A small network was trained on made-up records. Each row is its average activation on records with the value named, seen along a few directions.
Values that are neighbours, or in one group, have similar rows; names and order tell nothing.
In the rows, zero is written as 500.
Strong random noise was added to every row along 12 fixed directions; ignore it. To show where, here is one row again and again, with new noise each time:
[822 547 537 606 421 577 382 502 682 587 525 513 547 506 476 530 780 497
 580 623 710 543 527 567]
[441 469 643 693 674 461 604 469 310 353 450 412 508 529 399 527 524 337
 371 436 578 545 432 484]
[366 400 594 920 551 621 456 341 277 753 620 493 650 544 412 693 437 400
 308 362 514 435 415 523]
[518 581 310 262 419 527 429 412 662 606 490 585  20 499 700 394 492 431
 605 407 364 515 636 408]
[404 546 475 538 694 545 350 678 523 512 696 644 604 512 393 538 450 559
 586 477 658 462 451 651]
[364 455 520 274 565 439 537 663 432 490 430 529 530 499 469 505 324 626
 509 312 294 468 602 380]
[286 480 458 543 599 437 437 501 420 318 648 513 529 471 450 506 435 429
 410 387 492 533 474 610]
[329 364 230 386 163 307 496 478 729 456 566 441 606 523 576 523 358 658
 311 750 582 552 343 507]
[486 578 643 556 880 573 410 530 366 455 576 606 265 410 510 407 533 301
 779 795 844 377 256 652]
[559 443 446 412 638 376 333 592 661 565 539 580 310 724 737 471 523 520
 411 514 591 461 566 407]
[544 377 452 236 415 326 485 405 480 597 302 316 412 421 583 539 556 593
 751 520 522 286 465 184]
[223 524 535 439 418 346 561 544 501 358 457 400 583 428 423 619 419 550
 416 584 579 533 447 502]
[601 572 409 448 372 565 608 460 620 616 419 586 213 476 586 387 446 456
 505 583 429 607 574 468]
[509 402 515 423 345 337 442 583 608 567 466 491 701 510 594 571 465 698
 387 581 453 491 618 440]


ZIPE, 10 values:
nimov: [381 692 343 461 604 434 611 493 589 504 469 520 229 584 487 456 435 471
 612 400 635 490 524 409]
mot: [447 590 432 555 302 547 412 411 644 798 556 440 615 546 558 706 594 672
 522 484 564 390 525 489]
molal: [374 630 558 621 390 713 538 396 396 636 539 597 631 312 420 576 336 517
 546 689 423 436 447 665]
zam: [854 274 572 502 648 562 582 619 449 335 408 465 729 806 397 331 561 506
 369 347 367 572 394 415]
sodek: [645 567 476 826 646 452 602 456 481 662 514 573 491 476 581 402 485 506
 592 632 668 495 596 547]
vulu: [410 412 465 336 465 497 710 580 378 333 381 385 693 456 336 473 345 603
 414 394 349 544 414 391]
zegat: [614 536 532 473 468 454 526 556 601 462 444 546 535 579 666 424 509 568
 389 659 435 550 587 549]
lali: [663 463 452 711 543 472 527 565 529 491 585 669 594 660 580 370 442 499
 333 343 279 620 757 564]
pon: [749 430 666 384 532 625 641 746 564 413 332 577 426 709 544 361 505 465
 277 637 401 692 448 494]
levu: [575 381 389 277 532 361 539 497 392 611 433 521 458 363 693 347 364 635
 752 491 323 298 638 290]
The values of ZIPE form a tree with 3 forks.
What is the length, in steps, of the shortest route from zam to vulu? -> 4
Which values are neighbours of pon? Give them in the order they are listed. -> levu
Which values are neighbours of mot? Give them in the order they are listed. -> zegat

GUPOD, 13 values:
pidam: [424 616 563 241 582 706 381 577 515 383 526 505 351 618 389 514 555 389
 551 254 366 469 458 522]
tur: [967 370 501 442 551 721 725 283 258 320 389 445 262 443 543 125 655 218
 641 358 242 601 395 475]
nife: [290 331 607 391 473 480 363 402 466 345 538 354 518 592 693 544 527 399
 177 696 541 433 219 549]
feteg: [532 492 203 437 621 548 388 395 478 446 734 591 395 338 517 269 492 462
 733 342 476 458 472 624]
paku: [486 334 630 554 637 597 679 497 308 525 277 397 402 786 393 560 404 386
 285 450 504 478 226 280]
tibo: [548 562 504 344 407 488 467 456 675 519 444 457 192 549 618 440 614 414
 641 664 570 475 425 444]
bitam: [619 552 195 423 269 562 627 644 835 642 499 677 488 690 441 456 413 711
 337 143 178 707 827 431]
kilu: [253 360 445 394 456 437 398 491 449 442 578 555 405 577 663 474 206 450
 278 544 338 559 414 517]
gored: [498 488 420 317 490 391 444 588 668 602 466 510 446 683 629 477 476 637
 566 465 469 403 588 331]
fil: [765 619 499 682 545 723 619 449 530 573 551 757 393 397 589 235 408 413
 522 930 549 584 420 780]
ror: [299 815 416 401 723 554 482 736 730 317 560 514  98 610 339 618 608 367
 595 437 892 646 423 541]
zodit: [378 515 530 652 505 533 421 423 358 781 579 625 444 415 584 664 393 537
 429 427 391 432 673 501]
tiri: [686 408 552 636 365 469 469 514 633 664 430 449 538 646 563 581 635 506
 333 501 570 595 588 386]
The values of GUPOD form a line.
Which values are neighbours of tur? Give them in the order they are listed. -> feteg
Which values are neighbours of ror? Give them in the order they are listed. -> zodit, tiri
Which values are neighbours of pidam? Give them in the order they are listed. -> gored, fil
Which values are neighbours of bitam? Give them in the order they are listed. -> paku, tibo
